Each row has a name. After each piece below comes the name of the row it's from, unless a question asks for something else. Each question is about the rows just above it. Places in a row count from 0.

sug: [136 181 122  95 121 108 144  67]
zego: [110 133 130 159 139 183 127  46]
Radiv: [112 136 155 142  89 136  97 139]
Vik: [135  86 113 153 151 139 113 124]
mezez: [133 130 159 139 182 127 156 181]
Suve: [186 101  69  89 136  93 127 116]
Where does [186 101  69  89 136  93 127] start? Give its row and place.
Suve, 0
Where do [136 181 122  95 121 108 144  67] appear?
sug
The row with [110 133 130 159 139 183 127  46] is
zego
Row and place where [133 130 159 139 183 127] starts:
zego, 1
[112 136 155 142  89 136  97 139]
Radiv

Vezi: [203 119 185 181 195 135]
Suz: [209 195 185 181 119 135]
Beva: [187 155 167 192 128  80]
Dur: [124 121 189 185 129 183]
Where does [129 183] start? Give its row and place.
Dur, 4
[181 195] begins in row and place
Vezi, 3
Row and place where [119 185 181 195 135] starts:
Vezi, 1
[124 121 189 185 129 183]
Dur
[187 155 167 192 128  80]
Beva
[203 119 185 181 195 135] is in which row?
Vezi

nanal: [167 123 180 185 158]
rora: [180 186 158 196 160]
ziger: [179 145 184 164 154]
[167 123 180 185 158]
nanal
[179 145 184] begins in row and place
ziger, 0
The row with [180 186 158 196 160] is
rora
Row and place where [180 185 158] starts:
nanal, 2

vozam: [140 142 111 133 130 111 147 137 135 132 135 129 164 141 164 120 114 134
 123 165 126 138 150  58 137 115]
Fam: [142 142 113 133 120  96 147 102 154 132 135 129 153 141 164 120 114 134
 123 127 126 128 121 117 131 118]
dopof: [140 142 113 133 130 125 147 135 154 142 135 130 153 141 164 120 114 119
 123 127 126 130 124 127 137 125]
Rir: [140 142 113 124 130 125 147 135 135 114 115 129 153 141 127 120 114 127
 123 127 126 125 144 124 137 118]
fege: [142 142 112 133 130 122 147 135 135 136 135 127 174 141 164 120 112 134
 123 161 140 128 151  79 137 118]
bufi: [140 142 113 133 130  97  86 135 135 110 135 120 153 126 164 120 113 134
 123 127 126 138 124 118 115 124]
Gizok: [140 142 113 133 130 125 147 137 135 132 135 129 174 141 164 120 100 134
 123 165 140 128 134  67 137 118]
rez: [140 142 113 133 113 125 107 135 135 129 135 130 153 141 164 120 114 134
 123 127 126 128 124  97 137 118]
Fak: [140 128 113 142 130 125 147 102 135 132 114 129 116 141 147 120 114 134
 104 127 124 128 151  97 125 118]
Dol: [140 142 136 139 130 125 147 135 124 142 135 129 127 141 164 129 114 134
 123 127 126 128 124  97 146 118]
lipef: [ 86 135 137 110 130 125 147 133 128 132 135 129 127 141 164 129 114 134
 123 127 126 124 124  97 146 118]
sezes: [140 142 108 133 130 125  94 135 135 112 135 118 153 132 164 120 114 134
 123 127 126 128 124 127 112 125]
Where does [128 124  97 137 118] start? Give its row and place.
rez, 21
Where does [ 86 135 135 110] start? Give its row and place.
bufi, 6

raba: [ 48  90 103 154  96 153  98 114  90  69 142 124 137 117 127 148 153 125
 157 140  60 142 111  92 128 125 136  88  60  43 173 121 148  96 133 172
 166 156 132 164  69 102  89 152 105 204 188 123 146  62 143]
lib: [126 132 129 126 130 126 126 128 127 130 127 132 127 128 127 126 126 125
 127 129 128 130 135 129 128 128 129 131 122 134 126 128 126 126 129 130
 129 130 132 127 133 125 129 131 131 132 123 126 121 134 126]
Rogi: [111 124 122 131 113 137 132 121 135 110 127 116 137 130 122 130 132 141
 127 127 117 130 123 114 138 131 120 124 110 104 142 126 126 111 116 130
 144 130 120 141 120 125 113 131 121 147 134 137 146 120 143]
vovu: [126 132 122 131 138 126 121 128 127 120 127 140 127 126 133 121 126 119
 133 135 128 133 135 129 118 125 129 131 122 134 126 130 131 126 129 130
 122 130 138 127 133 125 129 131 131 118 123 126 121 134 110]
Gofom: [ 95 115 109 143 104 143 121 114 127 100 127 116 140 126 122 135 132 135
 139 132  94 133 111 107 138 128 120 117  97  89 150 126 131 103 116 139
 151 135 126 156 107 118  97 138 115 161 145 137 146 105 143]
[ 48  90 103 154  96 153  98 114  90  69 142 124 137 117 127 148 153 125
 157 140  60 142 111  92 128 125 136  88  60  43 173 121 148  96 133 172
 166 156 132 164  69 102  89 152 105 204 188 123 146  62 143]
raba
[111 124 122 131 113 137 132 121 135 110 127 116 137 130 122 130 132 141
 127 127 117 130 123 114 138 131 120 124 110 104 142 126 126 111 116 130
 144 130 120 141 120 125 113 131 121 147 134 137 146 120 143]
Rogi
Where do [126 132 129 126 130 126 126 128 127 130 127 132 127 128 127 126 126 125
 127 129 128 130 135 129 128 128 129 131 122 134 126 128 126 126 129 130
 129 130 132 127 133 125 129 131 131 132 123 126 121 134 126] appear?
lib
[ 96 133 172] begins in row and place
raba, 33

tus: [ 80 126 148 111 131]
daga: [127 116 112 160 103]
Bil: [159 172 163 187 208]
retum: [166 139 130  49 176]
Where does [159 172 163] start? Give its row and place.
Bil, 0
The row with [166 139 130  49 176] is
retum
[127 116 112 160] begins in row and place
daga, 0
[127 116 112 160 103]
daga

sodi: [125 122 138 136 124 130 153  95 131 144 116 124 135 106 131 124 162 128
  89]
lino: [141 133 126 115 141 162 181  90 104  99 140 121 138 140 146 102 128  51
 142]
fuz: [118 120 124 126 148 137 138  92 151 109 138 136 169  97 128 122 162 137
 130]
lonos: [146 133 106 128 139 127 114  95 131 144 116 124 135 124 134 150 134  95
  95]
Miba: [109 127 122 112 142 130 138  85 132 126 152 146 133 107 128 139 127 114
 111]
Foti: [126 151 118 137  92 109 124 138 148 120 133 167 117 109 123 147 153 128
  95]
[118 120 124 126 148 137 138  92 151 109] begins in row and place
fuz, 0
Which row holds [126 151 118 137  92 109 124 138 148 120 133 167 117 109 123 147 153 128
  95]?
Foti
Where does [146 133 107 128 139 127 114] start? Give its row and place.
Miba, 11
[136 124 130] begins in row and place
sodi, 3

natun: [ 95 141 131 135 135 147]
kar: [148 130  85 162 125  89]
vif: [123 133  92 107 111 177]
kifo: [148 130  85 162 125 178]
rofu: [127 139 122 164 133 172]
kozif: [ 67 121  45 183 130 118]
lureb: [ 97 112 129  93 148 152]
Sadid: [ 67 121 138  98 120  99]
gikuv: [ 56 122 172 203 143 114]
[148 130  85 162 125  89]
kar
[148 130  85 162 125 178]
kifo
[ 67 121 138  98 120  99]
Sadid

pora: [203  59 123 102]
nuf: [129 163 203  62]
Mukan: [118 124 135 110]
zutev: [154 119 121 173]
sur: [154 119 203  62]
[154 119 203  62]
sur
Row and place where [118 124 135] starts:
Mukan, 0
Row and place where [ 59 123 102] starts:
pora, 1
The row with [203  59 123 102] is
pora
[154 119 121 173]
zutev
[118 124 135 110]
Mukan
Where does [154 119 121] start? Give its row and place.
zutev, 0

peri: [131 132 102 123  63 128 138 123]
sepo: [132 139 138  94 207 125 122 138]
pok: [138  95 138 134  92 117 117 132]
sul: [133 149  90 115 162 139 112 119]
Row and place where [ 92 117 117] starts:
pok, 4
Which row holds [131 132 102 123  63 128 138 123]?
peri
[132 102 123  63] begins in row and place
peri, 1

bovo: [105 135 128 125 125 145 119 100 124 132 135 128]
Vena: [113 115 132 135 124 123 129 129 121 108 139 121]
bafik: [118 109 130 135 121 113 131 138 120 101 134 119]
Kog: [142 128 149 156 166 117 143 176 155 118 146 128]
zaz: [120 120 152 170 163 133 159 169 169  89 129 155]
muz: [145 129 139 140 147 121 136 159 129 133 145 123]
Togim: [150  91 137 156 135  95 165 190 143  79 109 141]
rasog: [117 122 148 158 147 136 149 151 149 101 143 142]
dis: [131  98 131 143 124 104 147 159 129  88 117 131]
Row and place where [135 124 123 129] starts:
Vena, 3
Which row holds [142 128 149 156 166 117 143 176 155 118 146 128]?
Kog
[131  98 131 143 124 104 147 159 129  88 117 131]
dis
[105 135] begins in row and place
bovo, 0

bip: [148 124 139 157 182 115 121 112 138 156 148 102 165 109 139 108  74 107
 130 142 101 110 140 131 119 145 130 151 146 115 147 176 128 118 118 145
  87 131]
febut: [130 139 134 133 129 118 137 114 143 129 145 128 138 127 147 113 124 134
 135 142 119 132 125 149 140 135 145 143 129 129 128 129 123 137 123 122
 117 135]
gek: [148 134 135 136 172 138 131 109 154 137 157 103 159 123 139 105  78 100
 125 141 145 140 119 131 101 110 130 149 157 105 124 174 133 107 121 133
  96 117]
seto: [149 120 155 152 123 132  97 131 103 128 123 135 113 174 107 130 134 148
 148 136 137 147 118 124 153 100 136 137 157 124 192 110 116 119 124 110
 157 116]
Tura: [128 142 123 139 126 121 132 118 144 127 138 125 137 120 142 121 123 138
 136 149 125 134 121 146 131 136 148 140 115 125 131 119 134 136 120 129
 122 141]
gimu: [129 137 135 141 132 125 140 120 138 131 142 129 134 126 149 112 122 135
 134 139 119 134 122 150 139 135 145 148 126 129 125 126 122 131 118 123
 106 129]
muduz: [128 136 130 145 133 131 146 127 131 120 139 130 131 127 147 111 126 133
 133 137 123 134 115 150 140 135 137 146 127 123 125 126 122 127 113 125
 103 131]
nizep: [153 100 136 138 170 126 140 109 144 140 162 109 144 131 152 111  91  99
 121 134 111 148 121 146 110 108 123 138 146  93 139 160 127 107 134 137
  78 120]
Row and place where [145 140 119 131 101 110 130] starts:
gek, 20
[140 115] begins in row and place
Tura, 27
[153 100 136 137] begins in row and place
seto, 24
Where does [113 125 103] start? Give its row and place.
muduz, 34
Where do [128 136 130 145 133 131 146 127 131 120 139 130 131 127 147 111 126 133
 133 137 123 134 115 150 140 135 137 146 127 123 125 126 122 127 113 125
 103 131] appear?
muduz
[153 100 136 138 170 126 140 109 144 140 162 109 144 131 152 111  91  99
 121 134 111 148 121 146 110 108 123 138 146  93 139 160 127 107 134 137
  78 120] is in which row?
nizep

riniv: [127 143 141 160 137 120 133 168 132  91 123 121 139]
Mamik: [ 95 130 142 114 110 117 131  85 125 140 135 155 147]
nemi: [125 140 127 155 139 130 140 166 147 128 120 150 117]
mak: [142 100 125 122 139 136  91  99 154 132 138 137 110]
zed: [127 143 141 160 137 120 142 168 132  91 123 121 139]
bakos: [142  99 142 122 139 119  93 100 154 127 137 137 113]
munep: [127 143 168 137 120 141 132 160 142 125 120 153 118]
gop: [125 140 127 155 139 130 140 166 128  91 127 126 140]
vaved: [173  98 128 122 135 123 119 150 147 128 120 150 115]
zezo: [152 135 137 120 119 129 146 155 105 154 112  97 108]
Poni: [148 141 133 123 120 123 148 154 104 155 114  95 112]
The row with [125 140 127 155 139 130 140 166 147 128 120 150 117] is
nemi
Row and place where [127 143 141 160 137 120 142 168 132] starts:
zed, 0
[142 100 125 122 139 136  91  99 154 132 138 137 110]
mak
[127 143 141 160 137 120 133 168 132  91 123 121 139]
riniv
[ 95 130 142 114 110 117 131  85 125 140 135 155 147] is in which row?
Mamik

Vaviv: [119 121 145 164 151]
ris: [124 131 101 120 105]
mov: [175 142  99  89 103]
Suf: [132 194 148  95 127]
Laz: [124 131 101 139 105]
Mizu: [132 175 131 199 116]
savu: [137  93 155 157 159]
Bok: [137  87 121 169 137]
gunu: [ 99 194 148  95 127]
Row and place where [175 142  99  89] starts:
mov, 0
Where does [139 105] start? Give its row and place.
Laz, 3
Where does [131 199 116] start? Give its row and place.
Mizu, 2
Row and place where [ 93 155 157 159] starts:
savu, 1

Vig: [ 92 138 201  93]
Kug: [201 109  88 162]
Fono: [ 92 138 201  73]
[ 92 138 201  93]
Vig
Row and place where [138 201  93] starts:
Vig, 1

Berop: [132 128 134 130 185 124 127 127  66  70 135 141]
saka: [132 128 134 167 152 130 141 124 112 127 135 141]
Peram: [112 124 130 132 128 134 141 127 167 152 133 131]
sez: [132 128 134 130 112 124 141 127 167 177 135 141]
[132 128 134 141 127 167 152] begins in row and place
Peram, 3
Where do [132 128 134 130 112 124 141 127 167 177 135 141] appear?
sez
Row and place where [132 128 134 130 112 124] starts:
sez, 0
[112 124 130 132 128 134 141 127 167 152 133 131]
Peram
Row and place where [167 152 130 141] starts:
saka, 3
Row and place where [132 128 134 141 127] starts:
Peram, 3

Taru: [190 135 127 144]
kirav: [138 109 110 138]
riri: [133 121 178 123]
Bame: [181 141 132 146]
Merap: [125 110 110 137]
gar: [109 138 109 140]
Where does [110 138] start? Give its row and place.
kirav, 2
[132 146] begins in row and place
Bame, 2
Where does [138 109 140] start? Give its row and place.
gar, 1
[109 138] begins in row and place
gar, 0
Row and place where [109 110] starts:
kirav, 1

kol: [120 163 117 129 185]
getu: [115 129 117  67 185]
lirim: [158 124 171 194  90]
Where does [194  90] start? Give its row and place.
lirim, 3
[115 129 117  67 185]
getu
Which row holds [120 163 117 129 185]?
kol
Where does [158 124 171] start? Give its row and place.
lirim, 0
Where does [129 185] start? Give its row and place.
kol, 3
Row and place where [117 129] starts:
kol, 2

panu: [134 163 206  62 159 106 112 143]
Filed: [178  65 145 106 100 163 147 160]
Biz: [155  52 113 140 124 154 111 160]
Lemi: [130 194 170 137 206  97 197 127]
raf: [155  52 113 140 124 154 111 138]
sizut: [147 139 178  66 143 104 116 138]
gedi: [145 163 100 143 106  60 132 157]
[134 163 206  62 159 106 112 143]
panu
Row and place where [178  65 145 106 100 163] starts:
Filed, 0
[147 139 178  66 143 104 116 138]
sizut
[178  66] begins in row and place
sizut, 2
[145 163 100 143 106  60 132 157]
gedi

selu: [116 155 140 137 132 123 123 207  91 128 111 155 153 107 156 104 193 136
 123 122 129 147  99 125 122 177 196 106 166 116  98 149 159 113 142  58
 130 134 133 153 158 115  76  97 100 133 137]
gapig: [169  96 142 119 106  95  93  96 134 117 116 103 126 142 132 177  67  73
 133 170 108  99 169 130 155 132 141 129  95 133  86 112 111 145 103 191
 111 146  60  80 112 149 139 111 144  95 135]
gil: [120 129 112 128 126 176 154  80 161 150 157 131  99 140 111  94 107 157
 136  76 139 124 112 127 113  96  48 154 128 127 193 136 105 113 140 128
 143 100 181 158 114 108 161 180 138 160  94]
namus: [142 161 124 141 180 103 124 183 103 114 123 156 159 100 128 112 213 164
 120 129 143 190 123 141 136 110 188 110 137 133 113 101 154 150 155  84
 122 142 143 146 155 132 105  67 120 131 163]
[142 161 124 141 180 103 124 183 103 114 123 156 159 100 128 112 213 164
 120 129 143 190 123 141 136 110 188 110 137 133 113 101 154 150 155  84
 122 142 143 146 155 132 105  67 120 131 163]
namus
Row and place where [120 131] starts:
namus, 44
Row and place where [107 156 104 193 136 123 122 129 147  99 125 122] starts:
selu, 13
[116 155 140 137 132 123 123 207  91 128 111 155 153 107 156 104 193 136
 123 122 129 147  99 125 122 177 196 106 166 116  98 149 159 113 142  58
 130 134 133 153 158 115  76  97 100 133 137]
selu

febu: [ 95  69 180  72  99  77  86 170 171 100 164 174  87  97 100  98  70]
vobin: [ 43 161 149 171  68 175  68 150 142  68 152 150 186  71  69  62 173]
toguz: [ 68 150 143  68  66 170 210 120 123  65 122 118 162  65  66  77 154]
fifav: [ 99 110 192 114 111 118  98 196  81 111 198 194 133 112 111 109 116]
Row and place where [ 68 150 142  68] starts:
vobin, 6
Which row holds [ 99 110 192 114 111 118  98 196  81 111 198 194 133 112 111 109 116]?
fifav
[100 164 174  87  97 100  98] begins in row and place
febu, 9
Which row holds [ 95  69 180  72  99  77  86 170 171 100 164 174  87  97 100  98  70]?
febu

pugut: [187 133 112 124 113  76 111  92  62 135 110 125 132  91  99 107 104]
ziko: [177 146 110 128 137  83 102 114  89 128 110 127 124 104 110 118 116]
Feb: [179 150 100 135 147 134 125  87 114 145 137 108 103 159 116 117 125]
Rut: [212 135 125 146 173 105 117 133  81 164 117 120 123 122  89 100 116]
mebuz: [191 165  92 127 134  83 101  81  85 133 115 111 111 122 110 121 115]
Masu: [154 150  98 121 116 106 105 107 114 102 120 141 128 100 138 113 124]
fusu: [148 128 138 132 147 111 118 155 113 136 117 138 136 113 115 122 125]
[191 165  92 127 134  83 101  81  85 133 115 111 111 122 110 121 115]
mebuz

nules: [ 96 118 117 143 149]
tivab: [114 188 124 137 158]
Duzi: [141 134  89 114  93]
keter: [163 166 120 113 190]
gim: [117  96 118 152 107]
zudo: [115 121 101  93 109]
kula: [133 183 131 130 137]
dugan: [129 142 102 126 104]
bavi: [151 157 133 115 181]
The row with [163 166 120 113 190] is
keter
[ 96 118 117] begins in row and place
nules, 0

Fet: [137 167 137 120 101 123 157 190]
pipup: [165 137 168 137 120 101 123 157]
Vido: [166 140 172 133 117  99 125 155]
Where do [137 167 137 120 101 123 157 190] appear?
Fet
Where does [137 168 137 120 101 123 157] start? Give its row and place.
pipup, 1

